These are the activations of a small neural network, seen along a few directions. Each row is one input.
Each table varies a few parts of the input and shows all the possible inputs, shuffled.
A made-up example of a description, with smaller parts first: one of 6 places along a line, together with either a single point or one of 9 places along a line or (one of 2 separate values, together with one of 8 places around a ring).
Shared parts are said once, and a part with two or three values counts as separate values.
In the rows, zero is written as 128.

Other details of the inputs vary at random and push rows far along two fixed directions, the same in every table; ignore that.
To show where, the next rows are all for the same input, with only those details redrawn:
[110 103 147 148 133 161 111 172 111 129 120]
[116 108 144 130 130 151 112 161 115 132 132]
[117 111 144 127 131 148 112 166 116 131 130]
[117 111 144 128 131 148 112 167 115 131 130]
[117 111 144 127 131 150 109 167 115 131 131]
[116 109 145 129 130 150 112 162 115 132 131]
[ 94 106 111 238 130 100 195 126 117 156 152]
[155 152 118   6 104  66 128  99 150 156 213]

Table:
r1: [ 99 125 131 118 131 133  94 134 123 116  93]
r2: [147 147  85 149 134  39 218  78 146 169 205]
r3: [137 127 142 132 145 156 117 127 135 139  92]
r4: [127 114 145 127 132 145 123 151 107  93 129]
r5: [133 141 155 133 126 157 112 138 130 126 104]
r6: [157 135  88  99  98 140 101 123 142 107  99]
r7: [166 151  44 158  85  51 202  64 173 175 187]
r8: [104 131  97 226 141  91 190  80 128 138  95]
r9: [120 101 132 124 155 153 110 154 127 140 114]
r10: [145 134  85 237  87 117 188 120 123 104 132]
r11: [117 129 135  93 129 129  98 137 140 145 130]
r12: [122 141 122 227 126 108 191 100 114 115 125]
r13: [148 124  77 250  97 123 190 124 136 140 135]
r14: [ 94 103 129 139 140 141  99 149 111 114  85]
r15: [118 113 121 119 159 141 114 132 125 109  90]
r16: [115 125 148 131 129 152 102 157 121 127 128]
r17: [124 139 148  95 108 129 111 133 120  99 141]
r18: [122 131 113 230 141 109 200  98 111 111 136]
r19: [120 114 132  88 132 129 103 142 134 148 135]
r20: [146 126 143 131 152 162 121 143 123 121 113]
r21: [125 146 134  92 124 123 103 101 139 118  89]
r22: [143 161 123  50 112  84 115  87 159 161 162]
r23: [144 133 150 134 136 162 121 132 124 127 108]
r24: [125 135 145 131 132 152 109 127 141 140  90]
r25: [137 119 136 128 160 158 115 133 135 134  99]
r26: [141 146 127  53 102  80 133 105 128 115 190]
r27: [155 176 138  57  98  91 130  84 143 109 163]
r28: [149 170 137  60  94  85 124  88 137 113 175]
r29: [128 116 146 141 143 164 127 151 108  87 114]
r30: [126 119 140  92 124 136 109 148 123 136 151]
r31: [129 105 140 129 144 152 120 159 118 128 131]
r32: [125 124 124 123 155 145 117 118 124 112  80]
r33: [151 164 133  54 104  92 119  96 148 148 176]
r34: [139 119 126  87 155 143 118 132 141 141 128]
r35: [110 106 121 120 149 138 110 137 118 115  96]
r36: [101 129 139 145 132 148  91 128 119 114  73]
Q: What is each input in this table made of?
A: one of 4 places along a line, together with either a single point or one of 8 places around a ring
Q: The inputs of r9 and r4 match in every part but the place on the line of 4. If r11 is changed in the same way as r9 into r4, which row does it become?
A: r17
Q: A walk changes only the place on the line of 4. It starts at r10 and steps to r13. List the rest of the walk in order.
A: r7, r6
Q: Which other rows does r8 become when the place on the ring of 8 takes its other values? List them by row number.
A: r1, r14, r15, r21, r32, r35, r36
Q: Which other rows does r34 become when the place on the line of 4 takes its other values? List them by row number.
A: r2, r15, r29

Table:
r37: [128 132 140 117 120 131 121 133 120 118 141]
r38: [ 96 109 150 163 140 165  98 168 113 119  85]
r39: [129 153 109 122 118  56 173  82 147 158 182]
r40: [127 115 147 163 148 167 127 149 110 108  96]
r41: [126 117 113 161 117 126 146 142 129 138 140]
r42: [101 114 149 175 154 158 125 146 113 125  85]
r43: [103 100 130 190 141 161 114 163 117 133  94]
r44: [159 135 138  50 132 151  93 137 139 124 138]
r45: [165 156 135  29 114 167  58 117 141  95  84]
r46: [127 133 140  78 123 131  97 136 127 111 137]
r47: [125 118 149 162 129 175 117 166 107 106 110]
r48: [134 132 143  46 131 130  94 123 129 111 131]
r49: [111 120  92 192 129  73 185  98 139 166 149]
r50: [131 117 144 118 135 162  98 153 127 130 113]
r51: [144 164  82 160  88  67 180  67 147 139 151]
r52: [127 134 136 122 131 121 134 116 126 121 139]
r53: [150 150 118  89 119  92 157  95 138 133 173]
r54: [132 117 144 109 148 164  99 146 128 130 102]
r55: [117 113 116 154 119 124 131 138 125 147 133]
r56: [111 122 137 121 142 128 116 131 124 131 110]
r57: [113 119  93 192 135  73 187  93 137 165 143]
r58: [ 93 106 143 179 145 153 116 152 113 126  86]
r59: [118 119 150 107 136 154  92 148 120 104 108]
r60: [149 134 140  39 122 140  93 136 128 111 136]
r61: [124 118 111 148 134 126 144 132 130 137 130]
r62: [111 112 118 219 119 119 170 137 113 127 131]
r63: [146 144 151  40 123 140  85 134 128 108 144]
r64: [122 116 145 180 134 164 133 154 111 110 110]
r65: [143 137 150  53 134 134 100 119 130 112 134]
r66: [155 167  94 103  95  84 145  72 152 126 139]
r67: [142 143  95 149 109  71 191  95 145 159 187]
r68: [126 120 101 166 137 100 169 114 135 145 137]
r69: [128 128 163  78 125 168  75 161 121 117 111]
r70: [158 137 136  51 139 146  98 132 138 125 135]
r71: [114 121 127 224 147 183 121 135 115  95  31]
r72: [112 132 135 143 139 120 139 121 126 139 126]
r73: [103 110 140 184 127 147 124 155 107 112 111]
r74: [143 137 102  96 115  94 143 114 146 144 168]
r75: [100 110 151 157 130 163  99 169 109 121  94]
r76: [131 142  93 154 110  56 192  87 136 144 185]
r77: [130 127 105 194 128 101 182 117 133 146 151]
r78: [154 146 120  42 122  98 122  97 152 152 168]
r79: [160 147 124  28 104 100 113 107 152 150 179]
r80: [114 109 133 185 145 149 140 145 109 114  97]
Q: What is each input in this table made of?
A: one of 4 places along a line, together with either a single point or (one of 2 separate values, together with one of 5 places around a ring)
Q: The inputs of r63 and r52 match in every part but the place on the line of 4. If r38 is changed in the same way as r63 into r52, which row does it become?
A: r58
Q: A walk changes only the place on the line of 4. It starts at r48 and steps to r59. List the rest of the walk in order.
A: r46, r73
Q: Which other rows agree with r68 in the place on the line of 4? List them by row number.
A: r40, r42, r48, r54, r56, r57, r65, r70, r71, r80

Table:
r81: [162 174 118  56 103  66 156  66 142 116 181]
r82: [121 137 135 108 119 153  87 129 128 101  83]
r83: [133 133 172  60 124 201  40 160 111  71  66]
r84: [178 159  95  65  58  86 141 110 146 129 210]
r85: [156 141 122  22  76  93 112 139 140 146 224]
r86: [143 130  96 195 135 110 178 105 139 146 124]
r87: [110 102 123 224 161 121 185 136 116 151 136]
r88: [106 111 173  51 138 188  29 176 115 105  76]
r89: [ 76  95 124 230 146 134 138 144 120 154  84]
r90: [101 116 109 233 129 141 142 125 126 132  68]
r91: [104 136 133 117 128  83 143 107 123 135 151]
r92: [127 129 134 119 143  97 160 115 127 138 174]
r93: [149 142 110  11 126  84 111 101 161 170 174]
r94: [131 128  86 158 140  51 206  85 150 185 187]
r95: [120 113 192  52 150 200  47 185 102  85  97]
r96: [140 114 145 181 151 198 121 163 113 103  78]
r97: [128 124 145 192 142 172 140 143 111  96  96]
r98: [120 120  91 229 134 125 165 112 134 143  94]
Q: What is each input in this table made of?
A: one of 2 separate values, together with either a single point or one of 8 places around a ring
Q: Which other rows agree with r89 in the choice among 2 separate values? List them by row number.
A: r85, r87, r88, r91, r92, r93, r94, r95

Table:
r99: [121 121 177 195 136 223  97 172  90  64  60]
r100: [133 109 135  74 139 163  95 160 121 121 113]
r101: [125 136  79 217 135 106 172  84 149 128 105]
r102: [152 136 110 111  90 101 146 123 139 147 188]
r103: [134 109 136 100 122 179  88 180 114 100 107]
r104: [156 128 161 155 132 216 101 164 106  79  83]
r105: [132 122 127 218 132 140 176 132 115 125  92]
r106: [108 115 121 180 163 106 168 121 131 158 133]
r107: [108 126 114 183 106 101 160 128 117 132 154]
r108: [134 111 149 211 141 203 133 163 101 101  67]
r109: [114 133 104 170 131 118 130  91 129 116  81]
r110: [161 145 113  83 126 148 102 114 150  95 123]
r111: [184 178 111  50 108 108 138  80 155 112 173]
r112: [112 118 127 189 153 110 165 125 134 170 149]
r113: [132 136 134  82 115 110 116 134 131 119 159]
r114: [141 171  83 100 115  55 149  44 162 124 149]
r115: [120 130 132 132 119 115 129 136 124 126 155]
r116: [149 131 159  12 155 153  69 148 141 136 134]
r117: [104  88 143 214 146 177 128 167 111 143  98]
r118: [104 108 132 163 173 132 143 144 124 145 109]
r119: [101 126 115 231 124 164 124 142 142 154  52]
r120: [ 99 117 118 219 120  93 180 116 120 153 153]
r121: [ 93  98 146 188 129 178 108 184  93  92  82]
r122: [103  93 122 215 151 138 159 141 119 145 105]
r123: [120 129 136 158 113 119 132 141 122 131 156]
r124: [114 116  95 198 138  78 199  97 135 172 162]
r125: [132 129 152  16 132 129  79 130 133 125 137]
r126: [101 110 175 103 169 173  77 168 113 117  88]
r127: [153 139 103  93 113  90 148 119 145 143 184]
r128: [109 101 121 209 143 159 142 172 109 119 102]
r129: [143 113 148  82 124 177  80 167 126 133 128]
r130: [125 128 134  78 122 108 120 122 128 129 151]
r131: [157 175 117  45  97  63 141  61 151 134 149]
r132: [ 92  99 149 195 140 161 123 162 105 122 100]
r133: [129  99 145 150 121 197  92 193 108 111  99]
r134: [129 127  98 210 114  87 191 120 135 159 181]
r135: [108 133  99 176 122  62 187 105 127 137 169]
r136: [152 126 131  68 108 152  94 158 129 114 140]
r137: [ 97 161  93 198 102  64 168  73 158 175 119]
r138: [135 119 175  58 104 199  40 192 111  94 114]
r139: [110 134 143 122 148  95 138 111 133 156 162]
r140: [ 97  87 130 199 160 165 137 162 109 131  83]
r141: [106 120 163  76 166 150  86 151 119 120 103]
r142: [119 124 137  71 130 128 104 138 119 118 130]
r143: [152 150 111  42 112  90 109  81 136 128 121]
r144: [129 133 141  14 134 113  93 119 132 126 141]
r145: [168 175 128  38 100  76 148  69 140 125 179]
r146: [135 140 156 115 121 143 127 132 115 106  98]
r147: [119 111 173  55 142 180  56 163 114 115 102]
r148: [146 145 131  29  95 106 100 128 133 116 171]
r149: [112 116  82 232 131  63 225  96 134 166 167]
r150: [143 140  84 122 114  45 196  77 151 175 204]
r151: [146 135  96 124 128 127 119  94 142 127  93]
r152: [170 143 127  25 111 121  97 137 145 132 178]
r153: [175 170 102  50  99  71 152  65 159 147 151]
r154: [102 111 149 157 135 140 120 140 117 139 124]
r155: [147 138  69 149 117  61 184  63 146 156 132]
r156: [146 162 137 117 118 131 129 102 130  92 135]
r157: [102 114 168 114 166 161  88 157 116 127 104]
r158: [138 144 136  99 129 159  85 122 133  75 102]
Q: What is each input in this table made of?
A: one of 2 separate values, together with either a single point or one of 9 places around a ring or (one of 4 places along a line, together with one of 5 places along a line)
Q: The inputs of r147 and r124 match in every part but the choice among 2 separate values. If r114 is changed in the same way as r147 into r124, which row does it become?
A: r101
Q: The inputs of r139 and r112 match in every part but the choice among 2 separate values. If r130 is changed in the same way as r139 into r112, which row does it become?
A: r149
Q: Which other rows does r129 become when the choice among 2 separate values takes its other values? List them by row number.
A: r120
Q: Which other rows does r107 become when the choice among 2 separate values takes its other values? List them by row number.
A: r133
Q: A walk changes only the place on the line of 4. It starts at r103 and steps to r136. List the rest of the walk in order.
A: r133, r102
Q: A walk changes only the place on the ring of 9. It starts at r99 and steps to r156. List the rest of the walk in order.
A: r158, r114, r109, r143, r131, r146, r145

Table:
r159: [111 114 148 186 151 178 111 146 116 119  55]
r160: [114 124 129 210 140 127 166 121 118 126 120]
r161: [141 132 117  63 117  93 131 123 143 155 187]
r162: [146 161 106  95 105  74 158  77 140 121 156]
r163: [137 157 113  97 110  64 161  79 143 141 184]
r164: [146 135 133  66 119 156  78 134 142 131  99]
r165: [114 118 152 126 138 141 115 153 115 126 131]
r166: [120 116 128 194 145 166 127 139 126 132  70]
r167: [117 129 113 187 138  76 195 103 128 155 169]
r168: [115 135 113 158 117 106 138 109 137 147 114]
r169: [131 143 147  71 126 141  88 121 133 125 103]
r170: [156 136 132  69 111 169  79 144 128  95 100]
r171: [128 135 101 164 126  54 205  82 132 157 179]
r172: [118 131  94 238 117  99 190 105 131 138 137]
r173: [142 132 144 113 130 171 102 139 118  91  84]
r174: [128 126 122 101 112 100 132 125 127 140 159]
r175: [149 130 135  39 130 126 107 138 139 142 167]
r176: [105 124 110 153 134 102 137 113 131 136 124]
r177: [129 126 114 103 135 121 115 121 141 132 123]
r178: [132 133 122 131 109 142 115 131 124 104 104]
r179: [150 128 134 114 127 179  99 145 123  95  85]
r180: [104 103 145 179 151 148 141 159 111 134 120]
r181: [113 114 143 129 128 142 109 159 119 131 134]
r182: [164 147 133  36 120 137  98 122 143 122 151]
r183: [115 118 114 211 125 130 158 132 124 132 125]
r184: [104 113 133 196 125 152 127 152 115 120 107]
r185: [141 155 109 142 119  79 175  79 140 132 162]
r186: [128 103 146 114 130 177  89 176 115 118 105]
r187: [147 149  91  82 132  66 159  70 155 152 169]
r188: [102 104 146 177 166 175 110 151 111 109  65]
r189: [121  96 142 180 145 177 123 170 108 120  91]
r190: [110 127 116 214 116 121 155 124 122 123 120]
r191: [158 138 147  67 126 179  77 146 131 100 109]
r192: [ 94  97 138 184 135 144 132 169 111 139 125]
r193: [145 125 137  85 136 139 114 145 132 134 147]
r194: [120 137 134 164 124 129 137 120 122 112 119]
r195: [131 119 163  56 130 162  77 159 113 110 117]
r196: [132 132 147  42 126 114 104 136 131 137 169]
r197: [114 141 107 125 135  66 162  82 140 142 152]
r198: [148 139 121  57 115  99 123 121 144 148 182]
Q: The inputs of r160 and r184 match in every part but one. If r180 is changed in the same way as r160 into r184, which row does it become?
A: r192
Q: The inputs of r186 and r171 match in every part but one. If r170 is changed in the same way as r186 into r171, which row does it become?
A: r173
Q: What is each input in this table made of?
A: one of 5 places around a ring, together with either one of 2 separate values or one of 6 places along a line
Q: Which other rows agree with r162 in the place on the ring of 5? List them by row number.
A: r163, r165, r169, r194, r195, r196, r197
Q: A walk changes only the place on the line of 6. It starts at r179 and steps to r191. List the rest of the walk in order.
A: r182, r189, r193, r175
